These are the activations of a small neural network, seen along a few directions. Each row is one input.
In each table, some parts of the input vary, and every possible input appears once, in random order.
Descriptions start from the smaller parts, as in this example, which fits no table here: one of 3 separate values, together with either a single point or one of 9 places around a ring or (one of 4 places along a line, together with one of 8 places around a ring).
Shared parts are said once, and a part with two or three values counts as separate values.
(in the rows, 128 means zero)

Other details of the inputs shift rows strongly along two fixed directions, in all tables alike. That doesn't count.

A family of inputs:
R1: [105  66 111 147 190 169  86 118 165 165  89 106 152 110]
R2: [139 106  73 162 126 148 113 157 185 162  97 115  78 140]
R3: [109  76  69 183 171 180  93 116 197 183  60 116 126 143]
R4: [151 163 117 149  77  90 134 151 166 111 135 127  63 167]
R5: [117 137 162 107 104 117 152 136  80 101 164 152 153 120]
R6: [ 91  96 176 106 159 145 142 108  42 132 147 156 222  79]
R7: [ 94 113 175  80 167 156 143 103  52 133 149 146 226  73]
R8: [126 155 155 106 109 116 156 127  74 112 160 156 160 111]
R9: [122 131 147 113 135 111 133 104 111 111 130 126 146 130]
R10: [103  91 137 125 161 152 109 115 140 145 113 115 161 114]
R11: [154 175 127 141  78  73 148 132 135  91 140 136  77 168]
R12: [123 100 118 118 148 153 120 137 139 147 114 114 133 111]
R13: [ 85 113 171  99 162 143 132  86  81 118 137 138 222 107]
R14: [139 166 135 137  78  96 139 141 143 100 147 137  87 159]
R15: [121  86 105 189 174 192  97 113 164 167 110 109 150 127]
R16: [120 155 150 129  96 107 142 131 121  99 157 144 133 142]
R17: [141 130 110 161 115 110 114 145 165 125 119 124  83 153]
R18: [153 173 173 115 106 113 141 110  96  90 186 121 134 141]
R19: [113  83 121 118 168 160 118 130 129 150 115 116 150  99]
R20: [142 176 141 108  87  97 139 134 143  98 155 125 100 149]
R21: [115 115 120 131 128 147 133 141 128 133 133 138 145 119]
R22: [159 169 125 100  84 102 145 153 137 109 148 124  75 146]
R23: [124 114 137 130 129 123 130 144 102 118 140 139 137 117]
R24: [115 123 156 111 147 115 125 102  95 106 130 130 163 123]
R25: [114  66  85 161 184 180 104 126 148 190  81 123 146  98]
R26: [163 178 131  98  92  96 148 141 112 115 144 125  85 130]
R27: [112 100 115 134 163 149 109 106 149 151  94 112 148 131]
R28: [116 101 111 139 151 163 122 125 122 164 108 137 150 107]
R29: [126 137 144 140 107 101 135 133 128 108 145 137 117 140]
R30: [170 174 121 107 100  93 137 145 116 114 139 123  72 132]
R31: [173 171 103 115  98 100 138 146 141 130 130 115  57 137]
R32: [133 154 139 135  96  94 142 123 119 101 135 139 118 155]
R33: [118 139 183  95 118  98 142 115  87  88 165 134 159 116]
R34: [131 164 166  78  99 106 158 137  86  91 175 140 145 119]
R35: [139 177 131 134  83  92 147 126 131  96 142 142 108 164]
R36: [152 115  54 191 136 133  97 140 215 161  67 108  56 169]
R37: [145 154 107 131 111 117 124 122 167 127 108 115  87 160]
R38: [112  97 129 134 141 140 131 137 112 133 132 136 146 111]
R39: [146 142 108 114 129 140 128 134 136 149 115 120 104 120]
R40: [168 138  82 134 114 120 114 162 179 137 110 104  47 145]
R41: [112  72  79 158 177 188  83 122 209 185  70  98 121 126]
R42: [ 86  83 178 110 177 151 131 104  30 129 143 157 234  69]
Each input here is: one of 2 separate values, together with either a single point or (one of 4 places along a line, together with one of 5 places along a line).
The inputs of R16 and R20 match in every part but the choice among 2 separate values. If R8 is changed in the same way as R16 into R20, which row does it become? -> R7
The inputs of R14 and R41 match in every part but the choice among 2 separate values. If R6 is changed in the same way as R14 into R41, which row does it become? -> R26
Which other rows does R23 become when the place on the line of 4 takes its other values? List them by row number. -> R17, R36, R42
Which other rows does R30 become when the choice among 2 separate values takes its other values? List them by row number. -> R42
Which other rows does R5 become when the choice among 2 separate values takes its other values? List them by row number. -> R22

A family of inputs:
R43: [111 132 151 144 122 118 135 113  99 113 139 151 163 132]
R44: [152 137 110 122 126 123 120 138 155 126 124 107  89 138]
R45: [142 125 109 112 131 126 128 146 130 137 119 122 104 118]
R46: [149 142 106 131 126 138 122 136 149 145 121 118  99 128]
R47: [115 131 149 137 132 110 132 101  99 106 130 143 161 139]
R48: [117  77  67 174 167 178  83 132 232 182  69  93  99 141]
R49: [150 142 114 129 112 126 124 152 155 130 137 117  84 134]
R50: [118 112 120 142 128 142 122 134 156 129 126 122 127 141]
R51: [127 139 160 101 126 129 149 120  72 112 160 141 165 108]
R52: [146 134  91 127 127 140 128 149 140 159 109 128  96 115]
R53: [150 133  90 119 137 133 126 136 139 153 100 119  97 122]
R54: [142  86  48 160 187 186  84 124 209 198  54  87  95 129]
R55: [ 83  77 179  86 175 155 133 113  48 134 142 144 224  64]
R56: [132 140 113 138 124 128 120 118 167 134 113 116 109 147]
R57: [182 191  97 116  66  92 159 167 128 118 142 135  44 146]
R58: [104 124 170 137 117 111 137 124  91  98 158 153 168 128]
R59: [145 194 164 128  65  61 158 122  96  73 168 152 108 160]
R60: [145 186 169  96  74  65 153 128 109  59 172 132 106 162]
R61: [ 90  79 141 152 168 145 111 106 119 130 113 134 184 122]
R62: [ 66  81 191 107 169 155 126 101  75 115 152 144 240  92]
R63: [138  83  44 156 176 185  93 138 197 212  50  99  88 114]
R64: [ 72  87 185 129 170 143 128  80  58 120 133 153 239 100]
R65: [ 69  72 181 139 163 151 133 106  62 115 150 158 237 100]
R66: [158 179 151  90  66  81 171 166  78  86 182 150  94 127]
R67: [112 133 153 118 124 129 141 111 101 111 145 140 167 130]
R68: [146 140 104 117 125 129 133 140 131 150 116 127 101 114]
R69: [146 124 105 136 122 141 124 151 154 138 130 116  94 132]
R70: [143 129 113 130 127 133 117 141 161 138 126 110  94 129]
R71: [ 68  75 189 130 168 142 125  94  67 115 141 150 233 100]
R72: [133  73  60 164 179 187  80 137 218 195  65  85  89 125]
R73: [133 143 121 125 128 119 124 111 147 119 115 118 121 150]
R74: [183 204 118 114  69  81 145 145 147 105 149 118  44 157]
R75: [148 135 107 127 136 138 117 124 151 148 109 108 100 130]
R76: [101  77 129 117 170 170 120 139 104 160 121 136 175  79]
R77: [148 198 170  97  70  68 156 117 102  71 166 135 108 159]
R78: [123 117 115 167 123 123 116 132 164 131 116 127 109 148]
R79: [121 119 128 132 130 130 116 123 159 125 119 114 121 143]
R80: [145 199 166 102  66  73 158 127 102  73 174 143 111 156]
R81: [103  83 133 112 167 161 122 132 106 156 121 131 170  81]
R82: [165 187 111 159  60  79 149 144 144  97 142 141  60 180]
The inputs of R72 and R75 match in every part but one. If R45 is changed in the same way as R72 into R75, which row does it become? -> R53
The inputs of R65 and R82 match in every part but one. If R66 is changed in the same way as R65 into R82, which row does it become? -> R57
What do these inputs look like to the network? -> one of 2 separate values, together with one of 4 places along a line, together with one of 5 places along a line
Which other rows does R44 become when the choice among 2 separate values takes its other values? List them by row number. -> R54
Which other rows does R60 become when the place on the line of 5 takes its other values? List them by row number. -> R48, R50, R62, R79
Which other rows does R59 become when the choice among 2 separate values takes its other values? List them by row number. -> R78
